K294: [152 150 104 179 116]
K36: [115 150 104 122  96]
K375: [132 152 128 182 164]
K502: [182  95 168 139  95]
K438: [132 152 128 182 124]
K710: [144 149 109 160  93]
K280: [145 145  87  87 145]
K543: [144  90 141  87  90]
diff K710: [145 149 109 160  93]  1, [144]
count K280: [146]  0

K805: [156 112 186 113]
K831: [146 146 103 103]
K626: [103 149 106 171]
K999: [105 105 104 105]
K883: [144 109 130 104]
count K999: [105]  3
diff K883: [143 109 130 104]  1, [144]
count K883: [104]  1
count K831: [103]  2
count K626: [172]  0
diff K805: [156 111 186 113]  2, [112]
count K999: [106]  0

K915: [131 102 136 131 114 108 130 151  98]
K561: [124 125 139 145 128 124 123 114 173]
K7: [102 133 145 143 111 116 102 134 149]
K795: [155 117 106  99 146 120 130 114 114]
K509: [150 103 152 118 139 116 118 107 145]
K664: [131 102  87 131  87 108  87 131  87]
K694: [145 125 123 108 135 129 120 141 169]
K628: [138 127  90 130 135 133 156 134 145]
K825: [155 113 119 136 136 138 161 139 149]
count K664: [132]  0
diff K795: [155 117 106  99 146 120 129 114 114]  7, [130]

K711: [125 121 115 151 124 130 124 143 125 125 130 116 134 129 146 132 117 130
 142 135 135]
K464: [136 125 146 140 130 154 120 155 124 133 127 123 133 127 135 125 129 124
 145 109 138]
K794: [146 136 145 135 122 125 118 121 112 130 128 117 118 119 158 126 121 139
 137 117 117]
K275: [136 125 146 140 130 154 120 155 124 133 127 123 133 127 135 125 129 129
 153 117 141]
K676: [133 133 141 122 115 111 135 115 118 127 126 127 113 122 163 125 115 117
 104 123 110]
K358: [140 128 128 141 115 150 136 147 117 123 129 120 153 140 124 149 124 120
 168 121 174]
K758: [130 141 138 134  82 114 109 139 128 148 118 102 108 132 154 127 134 107
 136 139 128]
K818: [135 119 113 135 153 137 120 122 133 130 130 132 150 130 120 119 119 145
 139 128 135]
K527: [126 135 125 125 128 117 137 120 127 122 128 137 100 136 156 135 117 123
  98 130 122]
K188: [132 125 118 142 145 135 113 125 134 128 133 126 140 125 136 117 125 139
 138 131 130]
count K818: [135]  3
count K794: [130]  1

K532: [131 162  97 110 146 135]
K832: [148 152  98  92 159 151]
K468: [135 154  93  97 148 136]
K220: [148 152  98  92 130 151]
K23: [114 160 116 114 142 152]
K472: [158 158 111  95 118 111]
K86: [135 139  93  97 148 136]
K101: [146 147 114 104 121 136]
diff K532: [131 162  97 109 146 135]  4, [110]
count K472: [111]  2
diff K832: [148 152  97  92 159 151]  3, [98]
diff K86: [135 139  94  97 148 136]  3, [93]

K537: [106 122 104 110 121 127 104 119 139 149 110 104]
K327: [ 70 119 117  99 170 102 171 171 178  87 116 161]
K879: [112 103 165 112 124 140 106 127  90 112 154 103]
K202: [124 126 126 128 148 121 127 154 135 148 123 136]
count K879: [112]  3
count K202: [127]  1
count K537: [104]  3
count K327: [103]  0

K612: [129 116 129 153 136 128 128 128 110 157 108 128 138 110  84 104 114 128
 113]
K709: [ 82 163 140 103 138 128 110 151 108 112 115 166  93 169 151  79 141 106
 139]
K118: [107 142 111 116 153 130 117 133 128 148 143 162 141  92  96 163 113 148
 153]
K12: [129 122 124 142 138 120 136 119 113 153 117 119 135 110  89 125 116 103
 122]
K193: [144 128 121 145 122  95 136 128 154 129 181 128 142 132 128 132 128 112
 141]
K284: [123 146 128 128 122 172 114  93 160 128 129 121 148 117 159 103  94 127
 118]
diff K709: [ 82 164 140 103 138 128 110 151 108 112 115 166  93 169 151  79 141 106
 139]  2, [163]
count K118: [153]  2

K309: [127 180 182 181 182]
K581: [128 128 180 181 181]
K427: [128 128 129 180 181]
K257: [128 128 128 129 181]
count K581: [128]  2
diff K427: [128 129 129 180 181]  2, [128]
diff K309: [127 180 181 181 182]  3, [182]
diff K257: [128 128 128 129 182]  5, [181]
diff K257: [128 128 127 129 181]  3, [128]

K997: [125 150 131 125 127 143 120 165 126 132 125  98 153 130]
K821: [131 150 131 113 127 143 120 123 128 131 134 131 127 127]
K926: [151 150 131 113 127 143 120 165 126 132 126 146 123 129]
count K997: [126]  1
count K821: [131]  4

